Each row below holds a small network's activations on one input, seen along a few directions.
In each table, some parts of the input vary, and every possible input appears once, in random order.
Descriptions start from the smaller parts, as in this example, which fits no table here: one of 6 places along a line, together with either a single point or one of 9 places around a ring or (one of 2 separate values, together with one of 8 places around a ring).
Shared parts are said once, and a part with two or three values counts as separate values.

Other details of the inputs shift rows strongly along two fixed directions, in all tables alike. That doesn't count.
To show where, the next rows are all for the same input, with only those details redrawn:
[ 10   7  16   2   7   5 -17 -23  22  15  41  -3 -13   5   7   3]
[  6   3  13   6  -4   7  -7 -13  18   3  25   0  -3  -4  13 -13]
[  8  -3 -10  -4  23 -20 -24  -7 -14  25  12   4 -17  18 -21  42]
[ -6 -15 -20   6 -14 -16   7  25 -28 -14 -42  14  17 -13  -3  -9]
[  3   1  11   8 -11   7  -1  -7  16  -4  15   2   4 -10  16 -23]
[  6   3  13   5  -4   7  -7 -13  18   3  25   0  -3  -5  13 -13]
[ -1 -11 -16   3  -3 -17  -2  15 -22  -1 -24  10   7  -3  -8   6]
[  1  -1  10  10 -19   9   5  -1  13 -11   5   4  11 -17  20 -33]

A family of inputs:
x1: [  2   0  12   9 -11   8   1  -5  21  -5  17   0   2 -10  16 -25]
x2: [  1  -5 -12  -5  15 -14  -5   7 -12   9  -6  -1  -9  13 -18  27]
x3: [  1  -6 -15   3  11 -12 -17   3 -22  18  -4  11 -11   8 -12  25]
x4: [  5  15  19  -5   8  18  -2 -22  29   8  38 -15 -14  10   7   2]
x5: [  0  -6 -19   3   1 -12  -4   7 -22   7 -13   5  -5   4  -8  14]
x6: [  3  19  23 -13  10  21   5 -24  32   4  34 -21 -10  12   4   4]
x7: [  5  18  30 -14  13  17   1 -24  36   2  36 -19  -5  10   2   3]
x8: [  8  11  22  -3   8  10 -11 -25  28  10  41  -7  -9   6   8   1]
x9: [ -2   5  10   6 -19  18  14  -4  14 -13   5  -4   9 -13  22 -34]
x10: [ -1   7  -3 -20  17  -6   3  -3 -13   3 -13  -8   2  14 -20  30]
x11: [ -1  13  23 -11  -4  18  14 -10  23 -16   7 -12  13  -5   9 -18]
x12: [  0 -10 -17   4   4 -14  -4  12 -15   5 -12   4  -5   4 -11  13]
x13: [-10  -5 -17  -3 -12  -4  20  22 -27 -19 -46   3  17  -8  -5  -7]
x14: [  1   1  -5 -11  16 -11  -5   2 -13   6  -9  -1  -1  12 -20  28]
x15: [  2  12   0 -21  25  -2  -3 -13  -6  14   7 -13 -12  23 -22  40]
x16: [ -3   3   9   6 -18  17  15  -1  18 -15   5  -5   7 -12  21 -33]
x17: [ -7   6  12   2 -27  20  24   4  10 -29 -16  -2  25 -23  23 -46]
x18: [ -3 -13 -16   8   6 -11  -8  15 -17   9 -13  10  -9   3 -10  12]
x19: [-10 -15 -24  12 -16  -7   7  26 -32  -9 -41  16   9 -12   2 -11]
x20: [-11  -5 -11 -10  -6  -4  27  25 -18 -24 -49  -4  20  -6 -11  -5]
x21: [  1   8  14   2 -11  14   5 -11  16  -7  14  -3   6  -9  17 -22]
x22: [  4   3  -3 -13  28 -13 -13  -5  -6  16   7  -5 -13  22 -26  43]
x23: [  5  -6 -10   0  24 -17 -28  -4 -16  29  12  10 -21  18 -20  42]
x24: [ -4   5  14   1 -13  17  17   2  20 -18   0  -7  10 -11  14 -31]
x25: [  5  -1  -6  -8  26 -17 -16  -4  -7  20  10  -2 -15  21 -23  42]
x26: [  5   5  11   9   6  14 -16 -18  22  19  42  -1 -23   7  11   1]
x27: [-10 -18 -19  12 -13 -12   6  30 -25 -11 -41  17  11 -13  -2 -12]
x28: [ -4  -2   4  13 -32  12  16   7   5 -22 -13   6  20 -27  27 -48]
x29: [ -1  -9 -21   4   3 -14  -3  12 -20   7 -15   4  -7   6 -11  17]
x30: [ -6 -14 -19   6 -15 -15   8  24 -27 -14 -41  13  17 -14  -2 -11]
The inputs of x10 and x28 match in every part but one. If x11 is changed in the same way as x10 into x28, which row does it become?
Answer: x30
What do these inputs look like to the network?
Answer: one of 5 places along a line, together with one of 6 places around a ring
Start at x27 and move only the place on the line of 5, one step at a time. The first step leads to x1. Which rows follow, in order?
Answer: x25, x22, x7
Which other rows does x15 become when the place on the line of 5 takes its other values? List them by row number.
Answer: x5, x9, x13, x19

A family of inputs:
x31: [ -2   8  12 -13   0   2   6  -4   2 -12  -9  -2  16  -3  -4   0]
x32: [ -2   4  -2 -14 -10  -9  18   6 -13 -21 -31  -3  28  -9  -4  -5]
x33: [ -4  13  30  -7 -24  23  24  -7  23 -33  -7  -6  34 -26  26 -53]
x34: [ 16   8  17   8   2   1 -27 -33  24  22  55   2 -13   0  16  -1]
x35: [  1  15  13   5   8  34  -4 -23  29  19  47 -12 -33  17  12   3]
x36: [  9  16  19 -21  17   2  -8 -26   9   7  21 -13   2  10 -11  19]
x37: [ -1   8  -2   0  14  21  -2 -12   8  21  25 -12 -28  17   0  14]
x38: [ 14   6  20   8   6   7 -29 -30  22  23  52   5 -14  -1  14  -3]
x39: [ -9  -3 -20   6 -17  11  24  17 -15  -9 -26  -6  -1  -4   8 -14]
x40: [ -1   8   2 -16   6  -8   6  -3  -9 -10 -14  -4  16   3  -9  15]
x41: [ -3  -1  34  -2 -18  10  26  11  46 -40  -5  -9  30 -22  16 -55]
x42: [  0 -14 -18  10 -12 -18  -8  14 -31  -3 -27  18  13 -17   0  -7]
x43: [ -2 -31 -17  14   0 -37  -9  36 -11  -6 -32  21   8  -9 -16   0]
x44: [ -7   4  -9   4  -6  21  14   2  -3   1  -3  -9 -12   1   9 -10]
x45: [  3 -15 -31   3  14 -39 -25  12 -47  18 -22  20  -4  11 -25  44]
x46: [ -1   2 -26  -5  29  -5 -10  -1 -22  30   7  -7 -36  36 -25  58]
x47: [ -3 -14  -9  14 -19 -11  -7  14 -18  -6 -21  24  13 -16   8 -17]
x48: [ -9 -15 -14   6  13  -4  11  28   7   1 -12  -7 -19  12 -15  10]
The inputs of x48 and x43 match in every part but one. If x39 is changed in the same way as x48 into x43, which row does it become?
Answer: x34
What do these inputs look like to the network?
Answer: one of 3 separate values, together with either a single point or one of 5 places around a ring
Which other rows agree with x41 in the choice among 3 separate values? List them by row number.
Answer: x31, x32, x33, x36, x40

A family of inputs:
x49: [  1   5  12  -2 -16  12  17  -4  18 -17   1 -10  13 -14  15 -32]
x50: [-11  -9 -17  -4   1 -13   8  25 -28  -9 -44  10  11   0 -17  13]
x51: [ -2   1   2  -5  14  -2  -3   3  -1   3   1  -2  -6  12 -12  18]
x52: [ -1 -10   1  11 -11  -2   4  11   7 -10  -4   4   6 -13  10 -23]
x53: [ -8 -13 -29   4  -1 -11   9  26 -34  -2 -38   5   0   0 -11   8]
x54: [ -9 -10 -25   6  -5  -7   9  24 -28  -6 -34   7   1   1  -6   5]
x55: [  0   3  12  -3   1   9   3  -3  11  -4   5  -5   4  -7   3 -14]
x56: [  2   5   3  -7  12  -6 -11  -8 -12   6   1   3   2   6 -10  18]
x57: [  5   7  -1 -10   7  -8  -6 -13  -9   3   4  -3   3   6  -6  17]
x58: [  6   6   1  -1  12   6 -12 -16   7  21  28  -7 -21  10  -2  12]
x59: [  3   3   6  -8  24  -2 -11  -7   5  15  17  -7 -14  16 -16  25]
x60: [ -3   4   4   8 -10  16   4  -5  10   0  10   0  -5  -3  15 -14]
x61: [  5  -5   0   2   3  -8 -12  -4   3  10   8   7  -5   1  -3   8]
x62: [  2   2  -3  -8  11  -6   3  -1   0   3   1 -10  -4  11 -10  16]
x63: [ -5  -9 -23 -11  -2 -19  12  20 -32  -8 -47   4  13   1 -19  18]
x64: [ -1   5   5   9 -20  16   6  -6   1  -9   4   3  10 -16  24 -31]
x65: [  5   7   2  -2   9   9 -12 -18   6  22  26  -3 -19  11  -1  16]
x66: [ 10   1   2   1  13 -13 -26 -16  -2  19  25   7  -9   8  -5  22]
x67: [-2  3 11 -6  0  8  2 -3  8 -2  0  0  4 -3  0 -5]
x68: [ 11  -2   4   1  13  -8 -20 -12  10  19  27  -1 -14   6  -6  13]
x69: [ -2  -5   6  12 -18   3   3   5  12 -11   0   8   8 -14  16 -26]
x70: [ -3   6   8  -1 -15  10  17   0  14 -17  -4  -4  12  -8  13 -21]
x71: [ -3   7  12   2 -16  14  20   0  20 -21   2  -8  12  -8  18 -28]
x72: [  1  -4   6  10  -6   0  -3   1  15  -4  12   4  -2  -3  10 -13]
What do these inputs look like to the network?
Answer: one of 4 places along a line, together with either a single point or one of 5 places around a ring
The inputs of x69 and x50 match in every part but the place on the line of 4. If x72 is changed in the same way as x69 into x50, which row does it become?
Answer: x51
Which other rows does x63 become when the place on the ring of 5 takes its other values? List them by row number.
Answer: x49, x62, x70, x71
